Each row has a name. Each piece below is followed by the name of the row it came from, unless a question asks for something else. Each question is about the rows just above it. Places in a row count from 1.

[110 142 132 114 186 145 112 113 124  81 119 161  81  78 171  79 103 154
 109  99 117 146 100 131 230 129 109 114 106 148 125 146  69 115 126 129
 169 142  92 104 127 145 111 150 158 128 174 147 105 151 141 111 107 128
 186] -> E
[110 142 132 114 152 145 112 113  78  79  81 119 124 103 161 154 171  81
 109  99 117 137 100 131 230 129 109 114 106 148 125 146  69 115 126 129
 169 142  92 104 127 145 110 150 158 128 174 147 105 151 141 111 107 128
 186] -> K
[110  99 132 114 152 145 112 113 124  81 119 161  81  78 171  79 112 154
 109  99 117 137 100 131 230 129 109 114 106 148 125 143  69 115 126 129
 169 142  92 104 127 145 110 150 202 128 174 147 105 151 141 111 107 128
 186] -> R
which: [110 142 132 114 152 145 112 113  78  79  81 119 124 103 161 154 171  81
 109  99 117 137 100 131 230 129 109 114 106 148 125 146  69 115 126 129
 169 142  92 104 127 145 110 150 158 128 174 147 105 151 141 111 107 128
 186] -> K
which: [110  99 132 114 152 145 112 113 124  81 119 161  81  78 171  79 112 154
 109  99 117 137 100 131 230 129 109 114 106 148 125 143  69 115 126 129
 169 142  92 104 127 145 110 150 202 128 174 147 105 151 141 111 107 128
 186] -> R
[110 142 132 114 186 145 112 113 124  81 119 161  81  78 171  79 103 154
 109  99 117 146 100 131 230 129 109 114 106 148 125 146  69 115 126 129
 169 142  92 104 127 145 111 150 158 128 174 147 105 151 141 111 107 128
 186] is in which row? -> E
The next 3 entries after [124  81 119 161  81  78 171  79 103 154]: -> [109  99 117]
The rest of the row after [145 110 150 158 128]: -> [174 147 105 151 141 111 107 128 186]

[184  99 111  82 156 150 191  57 116 120 146 117]  C
[198  98 116  77 156 147 202  42 119 125 140 121]  M
[138 102 104  98 157 150 142 102 106 107 143 107]  P
[ 71  97 116 119 160 165  66 176  85  82 159 101]  G
[100  99 100  99 159 160 124 117  99 101 160 101]  N
[137 102 104  97 158 150 139 103 105 108 142 107]  H
[186 100 112  82 156 148 191  55 117 121 141 117]  W
Row and place of [85] in the named rows: -> G, 9
The rest of the row after [ 82 156 150]: -> [191  57 116 120 146 117]
After [ 98 116], its row goes on with -> [ 77 156 147 202  42 119 125 140 121]
which: [176  85] -> G
The next 3 entries after [116 119 160 165  66 176]: -> [ 85  82 159]
Where do [157 150 142 102 106 107] appear? -> P

[98 64 31 55] : nusa
[96 64 30 56] : Peg
[164  46  25  97] : tugot
[ 60 127 159  68] : dus
[ 48 240 108 158] : Baga
[ 11 202 106  93] : Nid
[64 30 96 67] : kov
[ 61 128 158  68] : mizur
[165  46  23  97] : fifu
The rest of the row after [64 31]: -> [55]
[96 64 30] is in which row? -> Peg
which: [158  68] -> mizur
The row with [64 30 96 67] is -> kov
Which row holds [96 67]? -> kov
which: [128 158  68] -> mizur

[ 91 205  42 205 151] : tamed
[ 91 205  42 205 150] : rab
[ 90 105 137 107 173] : seru
[ 87 110 123 117 165] : rosef
[ 91 205  50 197 183] : piref
[ 82 102 134 109 170] : Kido
[ 93 149  67 168 155] : zesoz
After [149  67], its row goes on with -> [168 155]
[ 91 205  50 197 183] is in which row? -> piref

[160 159  94 101  53  58 151]  gupu
[147 165 171  96 204  54  36]  sed
[137  53 208  83  29 213 110]  tunuz
[ 41  45 179 107 224  60 142]  filob
[132 174  34 142  33 159 132]  pobi
[180  96  61  30  74 223  24]  tabo
which: [142  33 159 132] -> pobi
What are the next 3 entries after [ 53 208]? -> [ 83  29 213]
which: [ 45 179 107 224] -> filob

[134 134 119 118 137 136 136 140 137 125 138 129 117 129 134 142 135 132
 132 127 136 136 139 116 136 129 146 120 126 123] -> liba
[111 122  37  51 183 116 221 209 233  82 178 154  33 115 221 188 148 112
 115  85 214 219 202  68 127 109  84  78 147 136] -> ked
[198 197 178 178 118 200 106 109 108 199 155  68 155 198 101 149 174 200
 180 181 104  89 133 175 183 131 203 177 122  61] -> zun
[162 160 158 162 122 159 115 113 120 167 140 110 141 161 113 139 152 157
 153 160 115 115 135 166 148 132 168 163 122 108] -> nev
[140 145 138 142 134 141 133 143 133 135 129 123 127 147 135 136 142 145
 144 126 141 131 136 142 142 118 142 140 134 124] -> sumus
[135 136 142 145 142 126 141 131 136 142 142 118 127 147 135 136 142 145
 144 126 131 131 136 142 142 118 142 140 134 124] -> bol
What are the next 3 entries after [134 141]? -> [133 143 133]
[111 122  37  51 183 116 221 209 233  82 178 154  33 115 221 188 148 112
 115  85 214 219 202  68 127 109  84  78 147 136] is in which row? -> ked
which: [135 136 142 145 144 126 141 131 136 142 142 118] -> sumus
The next 3 entries after [118 137]: -> [136 136 140]
Give the next 3 entries after [152 157]. -> [153 160 115]

[151 144 172 216]  Lan
[112 191 172 216]  setag
[138 143 172 216]  lal
[112 143 172 216]  fove
[112 191 215  72]  kemi
which: [151 144 172 216] -> Lan
[151] is at row and place -> Lan, 1
which: [112 191 215  72] -> kemi

[139 152 179 119 141 100 140 122 138 115 137 149 159 135 151 185 139 115
 168 152 129 121 116 169 133 142 102 166 137  90 139  92 148 156 105 151
 158 169 114 141 116 140 115 116 135]  pizon
[118 175 125 109 131 140 126 102 116 154 118 130 129 108 142 144 139 160
 109 144 145 159 139 146 108  88 123 121 100 149 129  92 132 110 119  99
 126 105 114  90 143 130 100 128  87]  dib
[152 153 142 131 139 152 178 119 188 147  87 133 134 139 169 155 124 155
 124 139 145 212 135 127  69  88 123 151  89 117  96  98 145 119 144 121
 149 116  94  85 125 107 115 146 121]  rosi
[98] is at row and place -> rosi, 32
What are the next 3 entries after [139 152 178 119]? -> [188 147  87]
Give the next 3 entries after [ 98 145 119 144]. -> [121 149 116]

[139 114  53 130  94 101 155 162] -> Guk
[133 122 143 127 237 152  92  85] -> gezum
[110 129 122 127  28  79 168 169] -> pur
[132 105 212 120 200 115 161 124] -> sogo
[110 129 142 127  49  91 174 185] -> vofa
[110 120 165 127  95  88 178 206] -> gul
[110 139 111 130  21  92 168 173] -> verog
[145 141  72 127 171 167  79  76] -> fibok
[110 128 147 127  52  91 182 194] -> vemo
[110 173  33 127  52 134 103 133] -> sog
[127 238 152  92  85  92 173 173] -> lated
After [173  33 127  52], its row goes on with -> [134 103 133]
[127 237 152  92  85] is in which row? -> gezum
Which row holds [110 128 147 127  52  91 182 194]? -> vemo
[139 111] is in which row? -> verog

[181 107 153 144 177 132 113 148 124 116 122 160  91 165 148 142 116] -> suku
[189 112 157 145 189 142 106 149 126 121 128 167  95 170 149 141 122] -> nuru
[185 113 160 156 191 151 113 147 127 123 126 174 104 170 151 141 125] -> tal
[ 95 176 156 150 177 157 100 177 157 150 182 149  92 159 164 153 114] -> mefof
[233 150 149 110 206 134  95 176 156 150 177 157 101 163 164 152 121] -> tumo
[104 139 154 182 130 168 176 127 139 137 118 156 172 147 137 138 162] -> fimer
[189 117 164 157 191 149 115 154 133 124 129 174 104 177 155 146 129] -> nebug
[189 112 157 145 189 142 106 149 126 119 128 167  95 170 115 141 122] -> bava
[189 112 157 145 189 142 106 149 126 119 128 167  95 170 115 141 122] is in which row? -> bava
What are the next 3 entries after [ 95 176 156 150 177 157 101]? -> [163 164 152]
Where in the named rows is [133]? -> nebug, 9
After [113 147], its row goes on with -> [127 123 126 174 104 170 151 141 125]

[122 136 180 126 133  96 134 123 115 108 142  91 138 136 178 105  45  80
 134 112 113 116 182  93  98 220 123 167 108 209 194 131 109 124  81 130
 117 120 137 107 113 148 114 120 143 134 142  90 148] -> Novu
[133  96 134 126 115 108 106 146 131 136  98 115 174 182 121 157 100 109
 151 138 116 113 182 109  97 201 120 167 200 156 170 130 134 128 154 107
 129 118 107 152 129 150 135 125 170 128 128 153 172] -> doso
[122 136 180 126 133  96 134 123 115 108 142  91 138 136 178 105  45  80
 102 112 171 103 129  93  98 220 123 167 113  61 114 107 172 150 114 112
  92 153 114 120 152  48 158 120 127 202 116 138 111] -> Digo
Which row holds [108 209 194 131]? -> Novu
The next 3 entries after [116 113 182]: -> [109  97 201]
which: [122 136 180 126 133  96 134 123 115 108 142  91 138 136 178 105  45  80
 134 112 113 116 182  93  98 220 123 167 108 209 194 131 109 124  81 130
 117 120 137 107 113 148 114 120 143 134 142  90 148] -> Novu
[117] is at row and place -> Novu, 37
Row and place of [154] in the named rows: -> doso, 35
Give the next 3 entries after [220 123 167 113  61 114]. -> [107 172 150]
What are the next 3 entries after [167 200 156 170 130 134 128 154 107 129 118 107]? -> [152 129 150]

[135  98 148  63  89 140 165  91 138 107 133 110 149 117 180 177 201 146
 187 116 133  77  43 180 147 130  42 173 133 175 109 246 128  82 111  55
 202 154] = fub
[ 92 105 117 108 164  89 199 112 132 157 113 178 166 186 105 159 154 160
 168 147 131 113 165 101  91 124  92 128 126 144 153 125 113 124  70 146
 174 179] = Vorik
[ 93 106 115 110 166  88 202 113 133 158 113 179 164 184 104 157 158 161
 168 146 132 112 167 102  93 126  91 126 128 144 155 122 112 124  68 145
 172 178] = fofot
[142  90 151  64  92 131 169  98 126 112 139 113 158 112 185 170 199 145
 189 121 134  80  49 176 157 128  41 170 134 183 109 246 130  82 111  53
 204 154] = riba
[135  98 148  63  89 140 165  91 138 107 133 110 149 117 180 177 201 146
 187 116 133 110  43 180 147 130 105 173 133 175 109 246 128  82  83  55
 202 154] = lekog
[ 97 108 141 121 182  68 204  92 133 178 116 187 165 175 122 160 159 162
 155 148 125 113 167  93  99 120  98 130 157 143 142 118 118 106  67 145
 170 193] = kule
[134  97 150  62  89 142 168  92 136 108 132 109 148 114 181 174 201 147
 189 115 132  80  41 179 147 130  38 173 129 177 106 243 132  82 113  55
 202 152] = duler
[142  90 151  64  92 131 169  98 126 112 139 113 158 112 185 170 199 145
 189 121 134  80  49 176 157 128  41 170 134 183 102 242 116  82 111  57
 201 156] = pazo
The row with [ 92 133 178 116] is -> kule
After [ 68 145], its row goes on with -> [172 178]

[139 118  72 116] = Rado
[162 137 111  40] = kibe
[123 131 130 183] = mafuv
[ 95 157 144  97] = zudo
[139  88  72 117] = lebe
Go on from [162 137] to the end of its row. -> [111  40]
Where in the named rows is [116]? -> Rado, 4
After [118  72], its row goes on with -> [116]

[121 137 120  82 136 125 202 197 130 156]  paku
[141 160 135 104 110 141 213 148 138 168]  mip
[120 160 127 164 163 134  71 154 155 123]  neli
[113 177 111 143 147 147 112 161 151 150]  git
[141 142 135 104 110 141 213 148 138 168]  Vor
[116 165 108 111 117 145 175 146 128 165]  dase
[128 122 138 108 131 111 152 136 133 124]  dop
[121 156 110  91 101 147 214 145 128 178]  nivi
[127 135 120  95 102 133 196 137 127 158]  Pavo
Row and place of [143] in the named rows: -> git, 4
After [138 108 131], its row goes on with -> [111 152 136 133 124]
Where in the named rows is [82]? -> paku, 4
Row and place of [196] in the named rows: -> Pavo, 7

[118 129 238 150 171 131  93  88 136 121 138 165 150 152  97 120 101 155
 115  98 146 145 133 102 114 172 105  93 128] -> mutep
[118 129 238 150 171 131  93  88 136 121 138 165 150 152  97 120 101 155
 115  98 146 145 133 102 114 173 105  93 128] -> Resa
[ 95 116 194  83 148 110 116 106 160 101 148 134 128 178 111 120  89 154
 121  91 189 134 130  89 113 152 118  60 129] -> tatup
which: [101 155 115  98 146 145 133 102 114 172] -> mutep
[154] is at row and place -> tatup, 18
The rest of the row after [172 105]: -> [ 93 128]
Give the next 3 entries after [113 152]. -> [118  60 129]

